X =
[[126 119 127 124 127 123 120 127 134 133 117 125 129]
 [133 132 130 123 130 122 128 126 140 133 120 133 125]
 [139 150 129 121 132 121 138 123 137 126 127 139 118]
 [121 105 129 132 126 131 115 133 130 137 121 118 139]
 [133 132 130 123 130 122 127 126 139 133 120 132 125]
 [122 118 128 136 127 136 126 134 121 128 134 123 136]
 [121 105 129 133 127 132 116 134 130 137 122 119 140]
 [133 132 130 124 130 123 128 126 139 133 121 133 126]
 [129 147 125 127 126 128 139 125 119 115 138 135 118]
 [122 131 125 135 125 136 134 130 109 116 143 126 128]
 [132 130 129 125 130 125 128 126 134 131 124 130 127]
 [129 130 131 135 131 135 133 133 125 128 137 130 133]
 [134 132 130 123 131 123 128 126 139 134 121 131 126]
 [135 134 131 123 132 123 129 126 141 134 121 134 126]]
Indices start at 1.
(1, 1) = 126
(5, 2) = 132
(2, 10) = 133
(14, 9) = 141
(8, 9) = 139
(11, 2) = 130
(2, 9) = 140
(11, 12) = 130
(13, 7) = 128
(6, 11) = 134
(11, 10) = 131
(5, 12) = 132
(14, 7) = 129
(10, 4) = 135
(10, 9) = 109
(7, 6) = 132
(7, 2) = 105
(10, 8) = 130
(3, 8) = 123
(12, 1) = 129
(10, 1) = 122
(1, 4) = 124
(13, 10) = 134
(11, 13) = 127
(9, 9) = 119
(2, 7) = 128
(14, 6) = 123
(2, 11) = 120
(2, 8) = 126
(11, 7) = 128
(3, 4) = 121
(14, 13) = 126
(2, 13) = 125
(7, 4) = 133
(7, 1) = 121

W =
[[127 127 127 140 156 144 128 127 128 127 129]
 [138 133 128 128 128 128 143 127 134 127 132]
 [137 133 127 128 128 128 142 128 134 127 131]
 [127 128 127 129 133 130 127 128 127 128 127]
 [127 131 133 131 129 131 127 136 132 134 127]
 [127 138 147 139 127 136 127 150 139 146 128]
 [130 138 129 127 128 127 138 138 139 133 127]
 [127 127 127 134 145 137 127 127 127 127 128]
 [127 127 130 147 156 150 128 127 127 128 127]
 [128 127 127 128 136 129 127 127 127 127 129]
 [127 130 128 128 128 128 129 132 130 130 127]
 [134 139 127 128 128 128 144 136 140 130 127]
 [128 129 127 127 129 127 129 128 129 128 128]
 [133 139 127 128 128 128 143 136 140 131 127]
 [127 142 140 127 128 127 136 149 144 142 127]
 [137 140 127 128 128 128 147 134 142 129 128]]
Rows and columns are counted from 1.
(1, 1) => 127
(11, 11) => 127
(6, 4) => 139
(3, 2) => 133
(4, 9) => 127
(12, 5) => 128
(4, 1) => 127
(5, 1) => 127
(13, 10) => 128
(3, 11) => 131
(8, 3) => 127
(6, 1) => 127
(7, 3) => 129
(9, 9) => 127
(11, 10) => 130
(1, 8) => 127
(7, 10) => 133
(3, 1) => 137
(5, 4) => 131
(14, 10) => 131
(13, 9) => 129
(12, 6) => 128
(2, 2) => 133
(13, 6) => 127
(12, 2) => 139
(7, 7) => 138
(3, 5) => 128
(3, 6) => 128
(11, 8) => 132
(2, 3) => 128
(8, 8) => 127
(16, 2) => 140
(4, 2) => 128
(6, 3) => 147
(14, 2) => 139

grid = [[128, 137, 129, 123, 126, 130, 127, 142, 116, 134, 130, 139], [137, 138, 137, 129, 120, 130, 142, 109, 129, 125, 130, 124], [124, 121, 129, 116, 140, 130, 153, 137, 127, 132, 128, 126], [128, 124, 141, 128, 129, 129, 131, 127, 133, 122, 116, 132], [128, 134, 117, 134, 126, 127, 122, 103, 116, 146, 121, 130]]
Indices start at 1.
(1, 1)	128
(4, 9)	133
(3, 9)	127
(5, 2)	134
(2, 5)	120
(2, 11)	130
(5, 11)	121
(4, 12)	132
(5, 10)	146
(1, 8)	142
(1, 2)	137
(1, 10)	134
(2, 3)	137
(3, 5)	140
(4, 7)	131
(5, 7)	122
(4, 4)	128
(2, 10)	125
(4, 10)	122
(2, 7)	142
(5, 4)	134
(3, 1)	124
(5, 1)	128

M =
[[130 127 137 128 126 125 138 122 127 133]
 [119 135 156 127 145 113 136 128 138 138]
 [130 132 138 128 126 122 139 119 128 135]
 [143 128 130 128 104 127 150 101 118 136]
 [118 140 139 128 145 119 122 133 139 131]
 [120 143 139 128 143 119 124 128 138 132]
 [137 138 114 129 113 131 130 111 123 128]
 [138 141 123 129 113 126 137 105 124 133]
 [118 139 140 128 146 120 121 135 139 130]
 [131 117 131 128 122 130 136 127 123 129]
 [140 135 119 129 109 130 137 106 121 131]
 [139 117 126 128 110 132 142 117 118 130]]
Rows and columns are counted from 1.
(1, 1): 130
(11, 1): 140
(4, 10): 136
(2, 5): 145
(2, 7): 136
(9, 8): 135
(9, 7): 121
(9, 10): 130
(2, 2): 135
(8, 7): 137
(9, 9): 139
(11, 5): 109
(4, 2): 128
(8, 8): 105
(9, 5): 146
(8, 10): 133
(12, 9): 118
(12, 8): 117
(7, 5): 113
(2, 1): 119
(6, 7): 124
(3, 8): 119
(12, 10): 130
(2, 6): 113
(1, 8): 122
(1, 2): 127
(4, 7): 150
(10, 6): 130
(3, 3): 138
(10, 7): 136
(6, 2): 143
(5, 9): 139

B =
[[141 136 142 103 108 115 136 153 140]
 [145 140 146 103 108 116 140 153 143]
 [111 124 110 131 151 145 112 123 112]
 [144 131 144 108 105 113 142 153 143]
 [145 119 144 151 107 114 146 104 145]
 [116 141 118 106 146 141 113 152 116]
 [148 123 147 153 113 116 149 102 146]
 [146 138 146 110 106 112 144 148 144]
 [110 116 109 148 146 139 111 105 110]
 [117 142 118 104 148 144 112 153 116]
 [140 115 140 149 104 111 141 106 141]
 [108 126 108 114 149 142 108 148 110]]
Rows and columns are counted from 1.
(1, 1)	141
(9, 5)	146
(11, 3)	140
(1, 8)	153
(4, 3)	144
(1, 3)	142
(8, 2)	138
(11, 1)	140
(4, 7)	142
(6, 5)	146
(2, 1)	145
(8, 1)	146
(11, 5)	104
(7, 3)	147
(6, 4)	106
(1, 4)	103
(6, 1)	116
(8, 6)	112
(12, 4)	114
(3, 5)	151
(3, 2)	124
(11, 7)	141
(4, 2)	131
(7, 1)	148
(10, 9)	116
(2, 7)	140
(7, 6)	116
(12, 3)	108
(3, 7)	112
(11, 2)	115
(9, 9)	110
(9, 3)	109
(1, 6)	115
(2, 8)	153
